These are the activations of a small neural network, seen along a few directions. Each row is one input.
Each table varies a few parts of the input and shows all the possible inputs, shuffled.
A made-up example of a description, with smaller parts first: line(6) and (point or ring(11) or (values(3) and ring(5))).
Shared parts are said once, and a part with two or three values counts as separate values.

Other details of the inputs shift rows strongly along two fixed directions, in all tables alike. That doesn't count.

Rows:
x1: [-322 -522 -382 -260 100 129 -52 -11 -137 239 107 -490 -216]
x2: [207 134 157 195 -267 -15 -430 38 -127 -443 219 250 -226]
x3: [-305 52 -44 -520 138 -7 375 -120 361 295 -388 -282 198]
x4: [-268 23 -78 -362 330 271 531 -246 260 473 -122 -130 31]
x5: [-459 -517 -333 -318 -87 141 -275 -242 93 143 -26 -559 -195]
x6: [-475 -423 -442 -207 -51 74 -296 -44 49 189 0 -476 10]
x7: [356 107 141 440 -304 4 -291 304 -249 -347 378 477 -41]
x8: [-83 298 100 -508 426 88 919 -6 382 538 -390 -7 340]
x9: [-559 -560 -510 -52 -77 159 -291 -151 -64 155 333 -395 -236]
x10: [513 244 287 249 -57 71 23 247 -180 -234 213 481 -85]
x11: [-113 -172 -145 338 81 -198 -164 -395 -87 53 -29 -164 -146]
x12: [-149 256 192 -615 401 97 832 -120 413 408 -496 -159 312]
x13: [-35 -320 -61 -117 -35 64 -242 56 -237 -179 103 -286 -254]
x14: [199 246 66 139 -145 -162 -174 312 3 -275 62 296 155]
x15: [-216 -254 -246 -11 -99 54 -100 119 -111 109 153 -162 13]
x16: [352 694 380 221 -70 41 93 110 184 -171 -14 699 287]
x17: [-222 -450 -264 -104 -239 -15 -548 16 -192 -184 118 -412 -283]
x18: [390 434 317 367 131 -432 268 -3 7 -49 -279 308 233]
x19: [119 268 334 -285 210 213 510 -115 237 172 -272 86 161]
x20: [407 222 248 554 -14 -262 -40 -127 -122 -129 -99 303 57]
x21: [222 -24 160 153 -104 70 -328 35 -252 -448 302 132 -351]
x22: [20 21 14 216 144 -252 127 -215 -24 208 -295 -136 132]
x23: [72 -319 -239 334 -334 -189 -570 411 -413 -447 522 53 -249]
x24: [351 563 349 154 -80 57 122 146 205 -76 -97 574 352]
Description of these inputs: line(4) and (point or ring(5)).
Changing only the line(4) part turns x21 into x12. The same change can be made to x11. Which row results? -> x18
Which other rows agree with x20 in the line(4) part? List them by row number. -> x5, x7, x10, x19, x24
Start at x3 and move only the ring(5) part, one step at a time. The first step leads to x12. Which rows follow, in order? -> x8, x23, x14
Which other rows agree with x17 in the line(4) part? List them by row number. -> x1, x6, x13, x15, x22

Rows:
x25: [326 195 56 481 -176 -170 -388 151 -189 -341 232 391 -43]
x26: [291 399 352 140 -53 -78 42 -4 34 -259 -21 324 -20]
x27: [-339 -422 -306 -8 50 156 -93 -203 -10 281 50 -353 -98]
x28: [-450 -577 -479 -15 82 94 -291 -191 -75 166 196 -444 -263]
x29: [-68 169 12 -37 68 -52 335 -89 193 339 -245 37 278]
x30: [-295 -29 -63 -254 251 131 560 -209 268 572 -288 -174 214]
x31: [-270 119 6 -501 -38 386 150 227 171 158 73 14 186]
x32: [-92 98 86 -356 299 145 609 -156 214 362 -278 -133 204]
x33: [143 409 268 -162 275 146 509 -155 233 210 -238 256 192]
x34: [64 296 186 -69 246 65 616 -2 206 304 -222 161 320]
x35: [-275 -450 -237 -206 44 104 -33 -176 -89 184 27 -410 -211]
x36: [-76 70 -12 -150 256 -1 463 23 125 326 -157 -28 155]
x37: [-633 -576 -473 -705 6 382 -30 -6 308 330 152 -533 -91]
x38: [118 201 161 -234 238 20 481 22 72 171 -179 67 100]
x39: [617 568 490 327 -73 -106 -102 175 -75 -452 19 591 0]
x40: [402 441 440 77 -31 -74 199 94 37 -127 -190 344 112]
x41: [149 -337 -70 320 -301 -52 -766 61 -369 -463 304 -130 -408]
x42: [59 -513 -247 381 -356 -262 -884 221 -493 -604 406 -193 -363]
x43: [451 271 248 301 -149 -311 -203 332 -218 -440 47 379 24]
x44: [243 85 179 84 -51 -94 -83 128 -111 -259 12 41 -56]
x45: [-80 -469 -213 91 -117 117 -445 -106 -276 -121 254 -270 -348]
x46: [-692 -470 -535 -205 76 14 -36 -380 175 409 -15 -594 -58]
x47: [-208 323 47 -696 117 415 664 105 455 322 -277 61 308]
x48: [385 514 303 327 -74 -55 132 58 72 -9 -111 500 303]
x49: [-533 -357 -310 -311 108 85 37 -365 250 428 -317 -555 121]
x50: [-139 -479 -252 130 -151 11 -512 -103 -321 -288 426 -235 -491]
x51: [-422 -206 -218 -172 33 -51 -31 -283 173 149 -131 -334 8]
x52: [377 132 85 468 -214 -227 -299 284 -271 -379 242 316 8]
x53: [532 461 434 354 -206 -228 -74 231 -112 -365 -70 562 155]
x54: [232 -262 -52 232 -212 -231 -612 279 -430 -537 322 -87 -423]
x55: [-223 -511 -371 163 -169 -128 -735 -61 -227 -279 226 -323 -313]
x56: [305 495 352 276 26 -15 289 35 57 -80 41 557 126]
x57: [100 412 128 -70 194 -136 528 64 223 293 -289 195 373]
Describe the family of inputs behind these rows. -> values(3) or (ring(5) and line(6))
Start at x57 and move only the line(6) part, one step at a time. The first step leads to x52. Which rows follow, in order? -> x29, x48, x25, x46

Rows:
x58: [452 419 476 91 -113 -87 -53 273 -200 -444 -43 355 48]
x59: [544 647 505 -159 -144 167 268 372 189 -129 -150 618 302]
x60: [218 -395 -107 416 -412 -295 -867 144 -339 -526 181 -133 -278]
x61: [-622 -636 -374 -76 -92 423 -548 -695 51 117 220 -544 -470]
x62: [-203 -275 -353 183 64 -84 -121 -213 -106 172 29 -166 -64]
x63: [-229 -355 -323 215 95 -41 -98 -222 -175 315 62 -321 -97]
x64: [-435 -20 -188 -421 363 284 749 -254 428 671 -269 -150 362]
x65: [-306 105 -11 -654 328 265 696 -124 465 569 -250 -143 143]
x66: [-72 -308 -317 334 -390 -80 -802 332 -315 -575 654 73 -292]
x67: [74 -58 -78 -35 -282 -4 -409 310 -184 -473 418 119 -314]
x68: [194 -314 -77 398 -102 -301 -356 -87 -336 -332 138 -68 -315]
x69: [706 612 649 437 116 -237 487 4 -57 -64 -238 552 199]
x70: [301 202 274 -137 -16 43 -72 158 11 -202 -204 78 106]
x71: [-574 -685 -430 -139 -100 -178 -324 -267 -59 143 -100 -770 -167]
x72: [-122 44 44 -105 261 -182 371 -289 291 331 -332 -170 118]
x73: [-576 -395 -394 -262 109 -201 -3 -361 223 230 -209 -655 -55]
x74: [-666 -374 -474 -173 9 -14 -79 -259 108 454 -176 -545 126]
x75: [676 618 594 121 181 -47 408 133 -92 -302 -171 580 84]
x76: [663 587 655 148 236 12 497 121 -130 -134 -169 452 82]
x77: [260 -34 -5 455 -247 -51 -516 365 -266 -452 568 401 -186]
x78: [41 -209 -246 374 -312 -130 -698 125 -201 -208 144 -16 -48]
x79: [-178 446 190 -307 95 205 664 42 425 431 -302 231 601]
x80: [-594 -417 -529 -101 196 -43 -60 -326 157 492 -56 -509 -33]
x81: [-317 51 33 -610 513 133 641 -289 396 512 -434 -370 137]
x82: [184 -357 -98 219 -577 -17 -896 475 -581 -727 648 75 -508]
x83: [163 -222 -63 401 -144 80 -283 216 -361 -189 481 140 -181]
x84: [-101 7 -21 -425 201 244 530 -66 172 288 -116 -36 -1]
x85: [377 473 367 25 8 -136 2 206 -54 -461 -5 342 4]
x86: [461 485 466 -49 126 197 610 179 6 83 -37 453 72]
x87: [298 595 350 -17 -65 168 332 267 328 81 -187 571 561]
x88: [-617 -238 -512 -144 94 -89 -67 -271 208 329 -96 -445 65]
Describe the family of inputs behind these rows. -> point or (ring(5) and line(6))
Start at x59 and move only the line(6) part, one step at a time. The first step leads to x82. Which rows follow, in order? -> x67, x65, x84, x86
